Each row below holds a small network's activations on one input, seen along a few directions.
Each table varies a few parts of the input and shows all the possible inputs, shuffled.
Descriptions start from the smaller parts, as in this example, which fits no table here: one of 2 separate values, together with either a single point or one of 11 places along a line or (one of 5 places around a ring, together with one of 6 places along a line).
Shared parts are said once, and a part with two or three values counts as separate values.
(in the rows, 128 means zero)

Table:
R1: [122 136 147 117 165 120 148 144 130 145  88]
R2: [ 79 146 171 141 226  63 130 158 123 120  96]
R3: [106 169 147 135 141 141 122 143 123 137  89]
R4: [ 62 174 179 164 206  88 105 144 119 106  93]
R5: [143 102 129 114  98 123 157 120 139 147 120]
R6: [ 72 163 145 154 224  74 115 138 106  91  94]
R7: [183  83  75 103  52 174 121  99 133 120 213]
R8: [191  99 106 117  33 176 106 109 146 137 206]
R9: [132 131 119 139  82 146 130 129 144 139 119]
R10: [112 149 121 123 157 133 129 134 108 115  86]
R11: [137 115  96 131  98 143 144 115 122 119 120]
R12: [195  68 100  98  55 156 128 102 144 160 212]
Changing only one part turns R2 into R4. The same change can be made to R12. Which row results?
> R8
What is each input in this table made of?
> one of 3 separate values, together with one of 4 places along a line
Change only the choice among 3 separate values in R10. List by row number the other rows that result.
> R1, R3

Table:
R13: [153 105 110 128  84 132 119 112 135 127 170]
R14: [ 72 122 179 130 249  37 133 142 115 118 126]
R15: [158 104 100 109 100 155 132 119 126 120 157]
R16: [ 71 169 158 158 219  75  99 161 121  82 112]
R17: [ 98 170 134 135 122 136 162 155 128 160  12]
R18: [109 168 151 120 129 145 167 140 122 141  10]
R19: [148  99  93 123  93 143 129 104 129 120 164]
R20: [ 57 193 161 168 210 106  81 134  99  86 108]
R21: [159 109  92 117  97 146 132 111 123 123 163]
R22: [157  99 130 134  81 142 123 120 137 132 169]
R23: [156 104 104 106  96 155 126 123 128 133 158]
R24: [161 113 113 107  94 150 127 124 131 143 160]
R25: [ 95 168 134 142 135 151 169 151 130 154  15]
R26: [162 108 122 111  93 150 115 122 136 154 157]
R27: [162 116 129 118  89 145 130 122 143 147 172]
R28: [146 105 104 128  81 136 122 106 131 118 167]
R29: [ 88 143 161 149 247  55 114 141 116 105 113]
R30: [151 108 128 119  84 145 123 116 155 143 169]
What is each input in this table made of?
> either one of 3 separate values or one of 4 places along a line or one of 11 places around a ring
Which other rows belong to the same alternative as R22? List them by row number.
> R13, R15, R19, R21, R23, R24, R26, R27, R28, R30

Table:
R31: [189  89  62 100  32 185 147  98 127 139 145]
R32: [157 161  87 148  15 228  80 112 133 114 161]
R33: [103 143 149 131 189 101 116 137 116 116 122]
R34: [105 139 142 135 192 102 119 138 117 118 123]
R35: [189  89  75 100  31 185 155 101 136 158 153]
R36: [ 99 139 148 149 175  92 117 132 124 115 128]
R37: [101 150 143 145 144 117 140 138 129 128  80]
R38: [106 151 135 128 158 122 143 144 125 128  76]
R39: [ 96 141 149 145 174  94 114 128 124 115 129]
R40: [102 146 149 134 183 100 114 132 114 116 125]
R41: [205  79 125  93  30 164 154 121 163 194 157]
R42: [105 154 144 126 158 126 139 142 121 127  75]
R43: [103 134 140 141 181  90 120 143 123 116 123]
R44: [202  59 133  94  67 132 134 116 162 164 223]
R45: [ 99 152 145 140 143 119 136 134 129 128  79]
R46: [106 150 137 131 161 127 142 144 121 129  76]
R47: [104 156 144 130 152 125 138 137 118 127  78]
R48: [102 154 151 134 148 126 136 136 119 127  78]
R49: [ 96 142 154 146 176  98 112 128 119 114 125]
R50: [185  59 107  96  61 146 131 106 151 150 225]
R51: [106 137 139 137 185  91 121 143 123 117 121]
R52: [103 148 141 140 146 116 142 144 129 131  79]
R53: [ 99 153 149 141 145 124 135 133 123 127  77]
R54: [104 140 139 131 188  97 119 139 121 117 122]
R55: [105 146 135 137 151 116 143 149 128 127  75]
R56: [100 143 155 138 178 101 113 131 115 115 124]
R57: [154 143  90 152  43 188  57 103 126  81 226]
R58: [187  65  84 101  66 149 133  97 135 125 220]
R59: [109 149 134 132 155 117 145 148 127 128  74]
R60: [187  66  69 102  68 151 128  91 124 106 209]
R61: [101 137 145 144 177  89 118 137 125 117 127]
R62: [187  82  98  96  25 178 153 113 149 181 157]
What is each input in this table made of?
> one of 2 separate values, together with either a single point or one of 4 places along a line or one of 11 places around a ring
Changing only the choice among 2 separate values turns R60 into R31. The same change can be made to R39. Which row results?
> R45
Change only the place on the line of 4 in R62. List by row number the other rows that result.
> R31, R35, R41
Change only the place on the ring of 11 in R54. List by row number the other rows that result.
> R33, R34, R36, R39, R40, R43, R49, R51, R56, R61
Change only the choice among 2 separate values in R53. List by row number the other rows that result.
> R49

Table:
R63: [ 67 170 176 142 251  75 122 151 103  96  76]
R64: [136 122 132 122 105 154 144 135 143 156 107]
R65: [142 141 137 128  96 151 128 130 137 142 104]
R66: [122 134 131 128 136 121 101 123 131 116 173]
R67: [131 125 116 141 140 119 107 112 122 107 167]
R68: [140 125 114 118 107 146 159 127 138 135 103]
R69: [138 139 109 136  96 155 138 122 121 129 103]
R70: [127 128 118 134 141 125 102 134 122 108 168]
R71: [137 143 111 131  98 163 131 141 124 132 103]
R72: [134 124 112 123  92 149 144 125 128 121  99]
R73: [144 122 132 109  99 136 152 135 132 152 103]
R74: [130 106 140 131 143 113 112 130 136 132 171]
R75: [135 124 146 136 135 113  97 122 135 117 165]
R76: [127 119 149 137 135 111 114 122 132 127 173]
R77: [134 122 109 113 102 156 145 112 116 141  99]
R78: [135 137 142 129  95 148 141 127 136 153 111]
R79: [143 107 116 121 149 103 122 126 128 126 163]
R80: [131 107 120 128 146 110 130 123 130 110 167]
R81: [127 109 116 123 142 118 119 109 113 118 165]
R82: [126 110 117 129 132 112 114 118 125  99 163]
R83: [ 57 186 157 160 188  96 145 159 123 136  12]
R84: [136 106 137 122 139  99 125 130 128 128 167]
R85: [128 147 124 120  96 159 131 132 136 139 111]
R86: [149 121 110 110 111 140 151 129 133 152  98]
What is each input in this table made of?
> one of 2 separate values, together with either a single point or one of 11 places around a ring
Changing only the choice among 2 separate values turns R64 into R74. The same change can be made to R69. Which row results?
> R67
